These are the activations of a small neural network, seen along a few directions. Each row is one input.
Each table varies a few parts of the input and shows all the possible inputs, shuffled.
A made-up example of a description, with smaller parts first: one of 4 places along a line, together with either a single point or (one of 2 separate values, together with one of 5 places around a ring) or one of 11 places along a line.
Shared parts are said once, and a part with two or three values counts as separate values.

Other details of the inputs vary at random and push rows far along two fixed directions, the same in every table; ignore that.

Table:
R1: [102 -14 -44   0  35  -4 -16  21 -72 -68 -32  51  40  38]
R2: [ 31  -2 -15   4   4   4 -17  13 -48 -28 -14  13  27  18]
R3: [-48  32   9  55  -9  38 -38  67 -88  43 -15 -66  52  13]
R4: [-22 -11  13 -32 -14 -20  30 -40  89  33  35   1 -42 -27]
R5: [-45  12  10  15 -10   8 -13  40 -22  76  14 -37  18  -5]
R6: [ 96 -27 -34 -42  36 -24  20  -9  25 -31  -5  72  -6  15]
R7: [ 12  -8  -2  -3  11 -10  10 -20  36 -31   3   2 -21   2]
R8: [101 -36 -26 -33   8 -31  -9  -2 -11 -30  -6  70   7  10]
R9: [-72  20  22  27 -26  25 -32  36 -52  38 -11 -51  30   4]
R10: [-36 -20  31 -21 -32 -31  14 -40  97  38  36 -14 -55 -37]
R11: [-23   0  16  -8 -24  -4  22 -62  79  -8  37 -19 -38 -29]
R12: [ 55 -17 -14  -1  16  -8 -33  64 -64   8 -37  32  35  27]
R13: [ 36 -25  -2 -11 -10 -30  -4 -12  23  12  21  16 -16 -13]
R14: [ 65 -20 -23 -33  33 -19  22 -24  22 -73 -25  66 -17  20]
R15: [ 110  -13  -51  -13   36   -1  -23   59 -105  -13  -34   67   67   41]
R16: [ 39   6 -21   1  13  24 -14  29 -68 -26 -36  28  43  22]
R17: [ 50   2 -20   5   5  10 -12   8 -47 -32 -10  16  32  14]
R18: [ 66 -21 -23 -36  25 -17  18 -32  17 -71 -18  70 -14  17]
R19: [  0  -8   5 -22  17 -17  44 -58  95 -35  15  19 -59 -16]
R20: [-83  19  28  18 -20   7  13 -21  31  36  26 -49 -25 -26]
R21: [ 24 -27   5 -27 -17 -26  -2 -18  36   9  12  28 -19 -13]
R22: [  6  -8   0 -15  16 -19  44 -62  89 -34  24  16 -57 -17]
R23: [-79  13  29  16 -25   8  -4  -3  23  28  10 -54 -13 -13]
R24: [-66  23  16  34 -10  18 -24  40 -60  36 -10 -46  24   7]
R25: [ 37  -1 -21  18  23   6 -19  33 -56 -29 -23   7  29  28]
R26: [-62  31  16  32 -24  35 -22  32 -58  42  -3 -50  34  -6]
R27: [-65  24  22  25 -10  23   1   8  10  32   5 -52  -5 -14]
R28: [103 -28 -34  -6  28 -17 -29  53 -69 -19 -33  58  37  33]
R29: [-49  30   9  40 -13  33 -20  35 -61  38  -3 -52  34  -3]
R30: [-46  -4  21  -7  -5 -25  40 -71 115  -8  43 -22 -75 -30]
R31: [-79  20  29  13 -24  17  13 -18  43  33  17 -51 -22 -27]
R32: [-76  29  19  24 -13  37 -28  57 -82  43 -33 -32  42  12]
R33: [-84  25  25  26 -23  20 -24  34 -53  44  -8 -48  21   1]
R34: [-59  29  16  47 -24  28 -27  31 -52  45   9 -71  32  -6]
R35: [ -1 -12   6 -21  14 -25  37 -57  94 -37  16  15 -61 -11]
R36: [-42   3  23  -3 -23  -5  28 -59  95   1  37 -35 -47 -33]
R37: [ 89 -22 -36 -39  21  -9  -2  16 -35 -20 -21  76  30  24]
R38: [-64  23  20  30 -14  19   6  -5  19  34  21 -58 -11 -21]
R39: [ 75 -16 -27 -32  27 -13  24 -34  11 -70 -11  70  -9  11]
R40: [ -6  -1   3 -16  12  -1  23 -19  30 -24 -12  20 -20   0]
R41: [ 26 -20  -4 -43 -12 -31  33 -62  86   7  48  29 -40 -27]
R42: [-16  21   2  34   4  29 -26  52 -63  14 -24 -35  40  17]
Description of these inputs: one of 6 places around a ring, together with either one of 2 separate values or one of 5 places around a ring.
Changing only the place on the ring of 6 turns R34 into R3. The same change can be made to R29. Which row results?
Answer: R38
Which other rows agree with R26 in the place on the ring of 6? List them by row number.
Answer: R2, R8, R17, R33, R39, R41

Table:
R43: [  6   4  -1   7  21   5  -3  22 -18 -20 -27   8   4  19]
R44: [ 98 -30 -41 -13  35 -41  -1   2 -33 -30   8  62   5  21]
R45: [-58  -7  28 -11 -28 -11  -9   1  38  44   9 -25 -17  -7]
R46: [-110   35   34   38  -43   32  -14    3  -14   62   29  -85   10  -26]
R47: [-72  25  19  21 -28  22   4 -14  11  40  31 -60   0 -21]
R48: [-15   9   1  -7   2  13   7 -13  -6 -14  -5  10   0   2]
R49: [ 30  -1 -10   5  -1   4  -1 -20 -11 -36   4  10   6   1]
R50: [ 18 -28  -5 -32  16 -55  34 -54  72  -8  37  42 -62 -13]
R51: [ 11 -27   9 -52 -18 -38  28 -67  93 -14  30  36 -49 -23]
R52: [ 39  -2 -17  -6  18  11  -7  12 -53 -48 -36  43  25  25]
R53: [ 18 -18   6 -42 -13 -25  31 -56  85   0  25  37 -49 -30]
R54: [  4  -6   2  -1   8  -5   4 -11   9 -35 -18  12 -16   3]
R55: [-66   9  31   3 -24   7   7   9  32  74  14 -32 -14 -28]
R56: [ 35   5 -13  18   5  22 -31  73 -89  40 -26   2  62  15]
R57: [ 57   4 -31   4  29  10  -1  19 -40 -32 -17  21  32  23]
R58: [  8  17 -12  30  17  23 -25  56 -74   4 -26 -21  45  25]
R59: [ 64 -34 -14 -32  -2 -33   5 -36  57 -27  19  33 -20   1]
R60: [-48  -1  21   3 -12   4 -13  34   9  55  -6 -23  -4  -7]
R61: [ 41   3 -25  -9  37  10   5  26 -40 -34 -37  39  26  31]
R62: [  2  -6   6   8  -7 -10   9 -39  44 -26  18 -16 -30 -17]
R63: [ 16   6 -14  -5   8   3  20 -29  25 -15  18   0  -6  -5]
R64: [-113   37   28   24  -18   34   -5   28  -24   66   -1  -64   13   -7]
R65: [106 -28 -34 -32   9 -19 -16   8 -41 -41 -14  65  33  23]
R66: [ 56   2 -22  18  28   8 -18  37 -57 -34 -28  13  32  29]
R67: [ -30   23    6   54   -3   32  -48   81 -109   24  -35  -49   57   25]
R68: [-23   6   8  -3  13  -2  19 -12  39  -6   0  -7 -25  -2]
R69: [-47   9  13 -15 -10   3  33 -50  63   0  24  -9 -35 -20]
R70: [-14  13  -1  21   4  22 -30  49 -85 -10 -46   0  40  24]
R71: [-41   1  20  16 -23   4 -18  24  16  64  18 -48  -1 -18]
R72: [ 88 -23 -23 -31   1 -18  10 -25  18 -22  12  53  -4  -8]
R73: [-37  -1  19   4   0  -7  16 -21  49 -10   2 -18 -36 -11]
R74: [-21   2  13  14 -20  -2   4 -39  34 -10  22 -27 -22 -22]
What do these inputs look like to the network?
Answer: one of 2 separate values, together with either a single point or one of 5 places around a ring or one of 10 places around a ring
Changing only the choice among 2 separate values turns R45 into R59. The same change can be made to R53. Which row results?
Answer: R72
Change only the choice among 2 separate values in R70. List by row number the other rows that result.
Answer: R74
Change only the choice among 2 separate values in R43. List by row number the other rows that result.
Answer: R66

Table:
R75: [ 61 -17 -22   9  -4  -9 -41  52 -79  22  -6  16  47  11]
R76: [-93   4  38   6 -32   5 -40  53 -34  69 -18 -35  13   4]
R77: [ 11 -16   9 -12 -19 -22  17 -73  79 -60  22   6 -50 -19]
R78: [ 13  -4  -2  -9  32  -7  18 -20  17 -73 -29  33 -23  18]
R79: [-60  22  19  30   1  17  26 -22  62  21  31 -62 -28 -25]
R80: [ 54 -20 -10  -3 -12  -9 -47  50 -79  15 -21  23  45  17]
R81: [  3 -11  12   6 -28 -14   5 -65  61 -32  38 -26 -36 -27]
R82: [ 84  -8 -35  23  13   4 -25  14 -66 -53  -7  12  39  18]
R83: [-62  40  12  56  -5  31 -11  35 -34  47  14 -91  26  -4]
R84: [-43  -8  27   0 -40  -8 -35  30 -22  49  -4 -16   8  -4]
R85: [ 71 -10 -32 -83 -10   4  37 -63   8 -34   6 106  14  -8]
R86: [-116   32   32   39    1   31   -3   28  -11   29  -19  -68   -6    3]
R87: [ 39 -16 -14 -17  10 -26  20 -24  63  22  35   9 -23 -17]
R88: [ 28   1 -18  -7  37   6  -6  70 -58  21 -46  32  30  33]
R89: [-12  -2   7   8   1  -1  -2 -12  -4 -44 -26   2  -6  11]
R90: [  2  39 -22 -15 -14  59   5 -14 -90 -31 -21  31  65   7]
R91: [ 21 -18   2 -11 -12 -31  15 -39  72  32  58  -5 -35 -25]
R92: [ 87   3 -39  27  30   8 -12  16 -58 -44  -5  13  37  23]
R93: [-58  34   8  34  20  29   6  26 -13  12 -17 -42  -1   6]
R94: [ 50 -33  -9 -49  30 -38  22 -15  39 -45 -24  79 -32  15]
R95: [-50   6  23   0  -8  -5  23  -3  66  69  33 -36 -29 -28]
R96: [-29 -17  13 -30  11 -24  31 -25  82  11   5  19 -56  -9]
What do these inputs look like to the network?
Answer: one of 2 separate values, together with either a single point or one of 10 places around a ring
Changing only the choice among 2 separate values turns R75 into R82. The same change can be made to R76. Which row results?
Answer: R89
